These are the activations of a small neural network, seen along a few directions. Each row is one input.
In each table, some parts of the input vary, and every possible input appears once, in random order.
Descriptions start from the smaller parts, as in this example, which fits no table here: one of 6 places along a line, together with either a single point or one of 11 places around a ring or (one of 3 separate values, together with one of 8 places around a ring).
Shared parts are said once, and a part with two or three values counts as separate values.
(in the rows, 128 means zero)

Rows:
R1: [110 112 121 158 148  80 115 161 142 135  97]
R2: [128 146 107 109 115  79 107 170 129 132 117]
R3: [139  74 166 125 113 148 134 115 119 162 141]
R4: [ 95 144 156 133 146 135  88 150  93  98  86]
R5: [113 153 115 117 166 115 106 167 104 101 107]
R6: [132 177  90 155  77  90 148  69 185  30 136]
R7: [147 131 119 101 171 176 138 127  93 159 143]
R8: [156 158 109 137  85 142 183  25 185  89 186]
R9: [163 122 111  92 119 141 144 142 125 177 151]
R10: [146  96 139 148 155 137 133 132 140 187 144]
R11: [106 115 159 116 145 193 118 116 107 160 139]
R12: [101 107 145 144  95 101 124 161 115 105  90]
Changing only one part turns R10 into R1. The same change can be made to R9. Which row results? -> R2
What do these inputs look like to the network? -> one of 2 separate values, together with either a single point or one of 5 places around a ring

Rows:
R13: [125 131 144  97 162 136 117 173 112 183 143]
R14: [ 98 150 116  92 179 130  92 166  94 111 123]
R15: [113  58 124 158 139 118 189 146 118 251 131]
R16: [105 161 132 114 150 119  80 173 121 146 102]
R17: [178 157 110 152 146 140 169  71 195  90 170]
R18: [122  91 103 127 158  97 168 189 154 214 122]
R19: [181 121 129 169 134 170 183  19 171 119 169]
R20: [168 177 115  81  85  57 156  74 176  81 117]
R21: [108 149 112  90 169 156  91 167  62  83 109]
R22: [ 87 102 154 157 118  79  89 181 122 146  56]
R23: [158 148  84 150  75 143 139  93 158  79 210]
R24: [148 160 159 111  48  76 135  77 170  57  82]
R25: [ 87 159  99 165  58  96 127  83 140  25 147]
R26: [ 79 123 138 118 154 145  61 130  62  64  83]
R27: [137 129 111  73 178 175 113 163  87 150 140]
R28: [161 102 120 160  64 166 150  50 146 104 219]
R29: [142 101 124 129 144 126 123 190 141 201 127]
R30: [ 85 144 157 127 147 155  84 173  73  83  75]
R31: [112 113  97  74 191 177 124 144  57 121 162]
R32: [105  79 118  87 162 224 140 111  43 150 159]
R33: [201 173 148 106  81  89 169  65 183 128 160]
R34: [111 125 132 138 140  84 118 217 123 162 101]
R35: [120  82 184 108 152 186 148 151  98 198 147]
R36: [116 169  78 139  79 103 152 109 153  32 184]
R37: [127  57 146 140 131 141 129 140 112 239 135]
R38: [121 106 163 110 165 222 125 128  72 169 158]
R39: [ 77 138 174 127 133 114  65 155 121 129  66]
R40: [202 136 149 117  50 154 183  36 164 146 145]
R41: [126 123 110 153 133  58 103 196 152 189  79]
R42: [ 92  84 154 168 124  62 117 197 152 148  52]
R43: [171 174  91 160 139  97 127  75 191  53 129]
R44: [134 176 120 199 110 101 131  54 173  44  95]
What do these inputs look like to the network? -> one of 4 places along a line, together with either one of 3 separate values or one of 5 places along a line
Changing only the place on the line of 4 turns R42 into R41. The same change can be made to R24. Which row results? -> R20
Which other rows does R36 become when the place on the line of 4 takes its other values? List them by row number. -> R23, R25, R28
List by row number the other rows that have the place on the line of 4 in common with R17. -> R13, R18, R23, R27, R29, R31, R33

Rows:
R45: [104 118 126 160 162 149 101  89 130 105  88]
R46: [166 130 119 137 102  90 160 117 153 136 119]
R47: [ 90 116 160 141 102 115 104 123 155  99  79]
R48: [127 146 160 141 134 152 128 118  83  95 160]
R49: [114  65 128 126 189 148 105 203  60 238  96]
R50: [ 86 101 159 126 135 150 108  98 113  98 162]
R51: [153 131 152 128  99 130 150 109 181 148  93]
R52: [159 140 105  89 112 114  86 159 164  96 101]
R53: [118 133  60 145 145 152 118 132 140 106  96]
R54: [161 160 111 106 118  94 171 137 173 144 126]
R55: [151 109 103 109 118 131 184  99 120 133 164]
R56: [127 150 118 135  86  92 122 162 121  93 112]
R57: [137 177  87 118 183 108  95 117 125 121 123]
R58: [ 99 142 110 140 163 142 132 100 126 107  78]
R59: [158 127  84 111 117 155 159 143 169 143 188]
R60: [114 108 163 138 101 109 115  81 185 154 124]
R61: [136 129 167 154 104  94 110 146 126  83 101]
R62: [126 140 159 140 109 145 183 101 131 151 157]
R63: [122 112 163 134 123 153 148  59 135 154 154]
R64: [107  69 155 116 158 123  97 246  49 209 117]
R65: [139 171 109 101 130 162 125 156 110 102 175]
R66: [122 142 117 122 126 109 115 122  65 100 204]
What do these inputs look like to the network? -> either one of 2 separate values or (one of 4 places along a line, together with one of 5 places around a ring)
List by row number the other inputs of the same sort as R49. -> R64
